A small network was shown many inputs. Here are its activations along a few directions, one row for each input.
Each table varies a few parts of the input and shows all the possible inputs, shuffled.
A made-up example of a description, with smaller parts first: line(6) and (point or line(9) or (values(2) and ring(8))).
Shared parts are said once, and a part with two or three values counts as separate values.
In the rows, zero is written as 128.

Other details of the inputs vary at random and push rows far along three fixed directions, the same in every table; ignore that.

Table:
r1: [194  81 148 170 113 112 115 107 129  78 129 185  85 100]
r2: [ 93 149 126 136 120 136  88 126 156 184 165  92 151 166]
r3: [169 113  96  80 106 122 146 119 123 148 111 125  92 165]
r4: [118 160 107 102 112 139  55 113 135 151  95 127  92 172]
r5: [152 136 136 107 112 168 180 149 132 153 170  82 192 116]
r6: [131 104 158  96 141 137 245 196 102 128 172  98 209  89]
r7: [164 124 110  78 112 124 181 132  94 115 135 131 103 120]
r8: [154 125  96  65  99 123 141 134 111 130 106 133  91 150]
r9: [174 102 107  95 107 118 174 149 123 137 138 128 115 142]
r10: [142 127 187 177 156 146 136 126 132 100 128 146 149  51]
r11: [174 102 153 167 114  95 128 118 128  62 103 196  92  90]
r12: [ 84 168 135 104 121 137 175 162 143 168 176  81 208 128]
r13: [123 111 149 180 149 124  52  86 148 139 121 143  65 133]
r14: [136 123 102 101 125  91 170 138  98 115 110 152  91 183]
r15: [116 170 103  89 117 131 113 117 142 155  89 124 118 178]
r16: [ 61 176 163 170 161 156  31 109 148 167 153  94 133 124]
r17: [105 151 101 113  94 115  57 123 140 144 120 137  94 179]
r18: [156 119 115  78 113 123 190 141 123 120 103 140 120 124]
r19: [ 78 125 195 193 159 131 118 139 126 126 170 118 183  89]
r20: [172 133 108  80  81 148 162 147 111 108 123 130 134 126]
r21: [134 106 176 194 151 134  81 104 119  90  84 183  95 100]
r22: [150 128 109  80 110 131 152 126 103 124  76 148 119 172]
r23: [109 112 212 206 155 159 140 140 119 100 154 125 188  49]
r24: [ 98 155  64 109 144  97 120 102 137 136 110 114 117 169]
r25: [137 111 107  78 115 117 162 131 106 126  84 145 102 171]
r26: [ 66 156 141 171 154 111  43  91 157 153 101 135  72 157]
r27: [184 131  98  79 105 138 136 116 125 143 105 128 109 168]
r28: [ 64 135  93 106 158 133 136 133 134 155 135  83 186 152]
r29: [177  77 149 175 134 110 112 118 132  96 129 174  71 101]
r30: [ 87 178 138 105 120 160 174 155 144 168 161  67 211 126]
r31: [105 142  51  93 118 122  96 120 132 149 114 113 122 160]
r32: [ 66 158 144 134 127 148  98 129 137 161 123  93 164 169]
r33: [ 72 161 163 194 153 156  38  97 169 171 166  85 138 146]
r34: [ 89 141  64 119 137 111  78 103 162 138  87 136 108 168]
r35: [ 83 148 135 111 133 138 127 170 136 171 176  81 163 124]
r36: [174  79 110 178 143 113 104  97 129  92 113 157  97  87]
r37: [ 81 110 204 192 180 151 137 139 121 132 158 117 169  62]
r38: [195  94 158 168 137 140 104  98 131  91 113 171  88  91]
r39: [157  93 176 153 142 133 174 168 109  91 178 139 150  33]
r40: [130 116  70  99 137  97 155 110 103 102  97 134 114 166]
r41: [168 103 107 111 136 133 211 150  94  93 165 112 181  45]
r42: [109 130 133  99 114 123 167 152 115 137 142 113 174 153]
r43: [ 77 153 141 122 145 127 147 165 152 168 158  89 168 129]
r44: [117 122 159 184 126 116  46 114 138 101 138 161  94 103]
r45: [201 120 132 113  98 124 217 135 104  67 113 160 131  90]
r46: [123 130  52 108 125 122 105 107 141 166 116 106 123 174]
r47: [144 140  97  98 119  87 168 135 119 119 113 148  86 168]
r48: [148 116 164 185 119 137  61 109 132  78 115 165  87  87]
Description of these inputs: values(2) and line(4) and (point or ring(5)).
The inputs of r40 and r36 match in every part but the line(4) part. If r25 is changed in the same way as r40 into r36, which row does it become?
> r3
The inputs of r17 and r2 match in every part but the line(4) part. If r20 is changed in the same way as r17 into r2, which row does it become?
> r5
Change only the line(4) part in r9. List by row number the other rows that result.
> r6, r35, r43
List by row number the other rows that have the line(4) part and the values(2) part in common with r11.
> r10, r24, r26, r45, r47
List by row number the other rows that have the line(4) part and the values(2) part in common with r15.
> r12, r18, r30, r34, r43
